Each row below holds a small network's activations on one input, seen along a few directions.
Each table varies a few parts of the input and shows all the possible inputs, shuffled.
Descriptions start from the smaller parts, as in this example, which fits no table here: values(3) and (point or ring(9) or (line(4) and ring(5))).
Shared parts are said once, and a part with two or three values counts as separate values.

Other details of the inputs vary at random and push rows far along two fixed directions, the same in every table; ignore that.

Rows:
x1: [  4  -2  -5  11   9  14 -12  14   1  -9   9   5  -4   3  20]
x2: [  1   7 -12  23 -10  32  -8  -8  -4  19 -42  -5  18   0 -40]
x3: [ 14 -18  14 -25 -29 -23  31  -4  -7   7  15  15  11   2  -9]
x4: [-23   9 -19  19  12  17 -17  -5   6   5  -9   6 -10  -6 -12]
x5: [ 19 -21  12   3  39   4 -21   6  -3  -9  12 -16 -24  10  14]
x6: [ -5  13  13  10  -9  -5 -17 -29   3   7 -19  -2  10 -10 -59]
x7: [ -5 -17   6  -5  26   0   1  13  -7  -1  13  -6 -26   3  17]
x8: [ 11  -6   5   7  31   0 -27  -1   8 -16  21 -20  -9  15  30]
x9: [  2   9 -12  22  13  17 -13  -7   8  15 -35 -20   9  13 -13]
x10: [-12  -2  11 -26 -32 -25  38   3 -10   6   4  16   6 -16 -18]
x11: [-26  17 -20  23  25   5 -20 -16  14   6  -8  -4  -7  -1  -5]
x12: [  1   1  -5 -31  -8 -19  33  22   0 -11  18  12 -13  -6  46]
x13: [-15 -11   4 -22 -40 -24  46  -4 -10  15   9  22  13  -7 -20]
x14: [ 30  -3   1 -20   5  -3  19  29  -2  -4 -10 -18  -6  12  43]
x15: [ -9   2   0  24 -16  20 -26 -23  -3   0  -7   5  16  -9 -42]
x16: [  2   4  -4   8  19   2 -12   6   8  -7  12  -3  -1   9  32]
x17: [  9   0  12 -23 -48 -13  20  -2  -7 -10  14  15  20 -10  -7]
x18: [  2  15   1   4  12   1 -13   6   5 -13   4  -3  -1  -2  22]
Each input here is: values(3) and (point or ring(5)).
Changing only the values(3) part turns x6 into x3. The same change can be made to x18. Which row results? -> x16
Which other rows does x9 become when the values(3) part takes its other values? List them by row number. -> x2, x14

Rows:
x19: [ -2  -2   2  14  14   7 -19  -8   2   0   0  -5  -1   3  -8]
x20: [-15  13   2  -3 -46  -5  15 -15  -4   6  -6  24  26 -15 -38]
x21: [ -9   4  -2  13  13   8 -17  -4   1   0  -3  -3  -8  -3  -8]
x22: [  9 -13   5  -8  -3  -3   7   6  -3  -3  14   6  -1   3  12]
x23: [-10   4  -7  15  18   8 -12  -3   3   6 -12  -7  -7   2  -8]
x24: [ -8  10  -5  10  17   2 -11  -8   7   5 -15 -10  -6   0 -10]
x25: [ 13   7  -5  15   8  19 -18   4   1  -2 -20 -12   7   3   1]
x26: [ -7  12   0  11  14   2 -20  -7   7  -7  -2  -4  -3  -3  -5]
x27: [  4  -7   4 -13   0  -6  10  10  -4  -4  10   2  -8  -2  12]
x28: [ 20  -2  -6  -8 -10  11  13  18  -2   4 -14  -6   7  11  21]
x29: [  4  -2   4 -13  -3 -10  10   8  -1  -7   9   3  -6  -4  12]
x30: [-10   5  -4  11  19   5  -9  -5   3   6 -14 -12  -7   2 -10]
x31: [ -6   2   6  -7 -42  -9  16 -19  -7  12 -10  17  22 -12 -47]
x32: [  3  -6  -1 -13   1  -6  18   9  -3   3   1   0  -7   2  12]
x33: [ 10  -9  10 -14  -1 -13   9   4  -3  -3  10  -4  -4   3   9]
x34: [ -9   4  -8  14  19   9 -12  -3   3   6 -12  -6  -8   2  -8]
x35: [-10   7 -11  17  15  11 -14  -5   6   5  -9  -3  -2   1  -6]
x36: [  4   1  -1 -11  -2  -9  13   7   2  -1   5   2  -1   1  18]
x37: [-18  12 -10   2 -48   1  20 -15  -2  15 -14  23  29 -12 -36]
x38: [  8 -16   8 -10  -2  -5   9   7  -6  -2  11   2  -5   3   8]
x39: [ 10  -6  10 -12  -3 -12   6   3  -2  -5  14  -1   0   4  12]
x40: [-11   7 -10  17  15  11 -14  -4   5   5  -9  -4  -1   2  -5]
x41: [ -6   5   6  -5 -44  -9  14 -19  -5  10  -5  20  26 -10 -43]
x42: [  3  -1  -2  -8  -6  -2   5   7   0 -10  15   7  -1  -1  22]
x43: [  1  -1  -1  -7  -8  -3   6   7  -1 -10  14   7   1  -1  21]
x44: [-10   7  -4  15  13  11 -20  -6   3  -3   0  -2  -3  -2  -3]
x45: [ -1   3  -1  13  12   5 -21 -11   5  -3   1  -6   1   3  -8]
x46: [ -8   9   1   9  14   1 -17  -5   5  -4  -5  -8  -6  -3  -9]
x47: [ 3 -1 -7 -7 -3 -3 12  9  2 -2  8  4  0  2 23]
x48: [ -3   3   0  14  11   5 -20 -10   5  -3   1  -8   2   4  -7]
x49: [ 10 -16   7 -10   0  -5   9   7  -6  -2  11   3  -6   3   9]
x50: [  3  -6   5 -12  -1  -6  11  10  -4  -4  10   1  -7  -2  12]
x51: [ 10 -14  10 -14   1  -9  10   5  -5  -1  10  -2  -5   3   7]
x52: [  9 -14  11 -14   0  -9  11   5  -6  -1  10  -3  -4   3   6]
x53: [  3   1   0 -10  -1 -10  13   9   2  -1   5   0  -1   2  20]
x54: [ 31  -9   5  -7 -10   8   8  13  -5  -1  -4  -8   7  10  15]
x55: [ -8   6  -5  15  13  11 -20  -6   3  -3   0   0  -4  -2  -3]
x56: [  4  -8   1 -10  -2  -2   8  10  -5  -4  12   7  -9  -2  15]
x57: [ -9  10  -4  11  18   1 -11  -7   6   4 -15 -12  -6   1  -8]
What do these inputs look like to the network? -> values(3) and (point or (values(2) and ring(6)))
Changing only the values(3) part turns x46 into x33. The same change can be made to x50. Which row results? -> x52
Which other rows does x56 become when the values(2) part takes its other values? List them by row number. -> x21
Which other rows does x43 become when the values(2) part takes its other values? List them by row number. -> x42
List by row number the other rows that have the values(3) part in common with x23. -> x24, x28, x30, x32, x34, x35, x36, x37, x40, x47, x53, x57

Rows:
x58: [ 1  2 -2 -1  4 -1  2  3  1  2 -5 -3 -2  2  4]
x59: [  3   6  -2  10  18   7 -18   0   5  -4  -5 -12  -4   4   7]
x60: [-14   8  -2  14  12   2 -17 -12   5   1  -5  -4  -3  -3 -16]
x61: [-13   8   2   8 -26   0  -1 -22  -2   9 -11  11  19 -10 -46]
x62: [ 0 -3  2 -8 -5 -7  7  3 -1 -5 13  6 -2 -2 10]
x63: [ 3 -2  0  3  0  5 -3  2 -1 -1  1  0  1  1  2]
x64: [ 7 -8  2 -8 -4 -2 10  7 -4  1  3  1 -2  2  7]
x65: [  3  -1   0  11  19   8 -17  -2   3  -1  -4 -11  -6   5   0]
x66: [  7  -3  -2 -10   5  -4  11  14   0  -4   7  -2  -7   5  28]
x67: [ 5 -5  5 -9 -4 -7  6  4 -2 -6 13  4 -1 -1 11]
x68: [ -7  -1   3 -11 -27 -10  20  -5  -5   6   2  16  10  -8 -18]
x69: [  9  -4   2 -10  -4  -4  11   8  -2   0   1  -2  -1   3  12]
x70: [ -8   4  -4  14  13   8 -14  -7   3   5 -11  -6  -3   0 -14]
x71: [  0   7  -5  10  18   7 -16   0   6  -4  -4 -10  -5   4   9]
x72: [ -4  -3   5 -12 -29 -10  19  -6  -6   5   2  14  11  -8 -19]
x73: [10 -3  2 -8 -6 -3  8  6 -2 -1  1 -1  3  3 10]
x74: [ 5 -8 -1 -9  5 -2 10 13 -2 -3 10  0 -8  4 24]
x75: [ -8   6  -6  16  10  11 -18  -8   4   1  -8  -3   0  -1 -11]
Changing only one part turns x71 into x75. The same change can be made to x66. Which row results? -> x74
What do these inputs look like to the network? -> values(3) and ring(6)
Which other rows does x69 become when the values(3) part takes its other values? List them by row number. -> x64, x72
Which other rows does x68 become when the ring(6) part takes its other values? List them by row number. -> x60, x61, x62, x67, x72
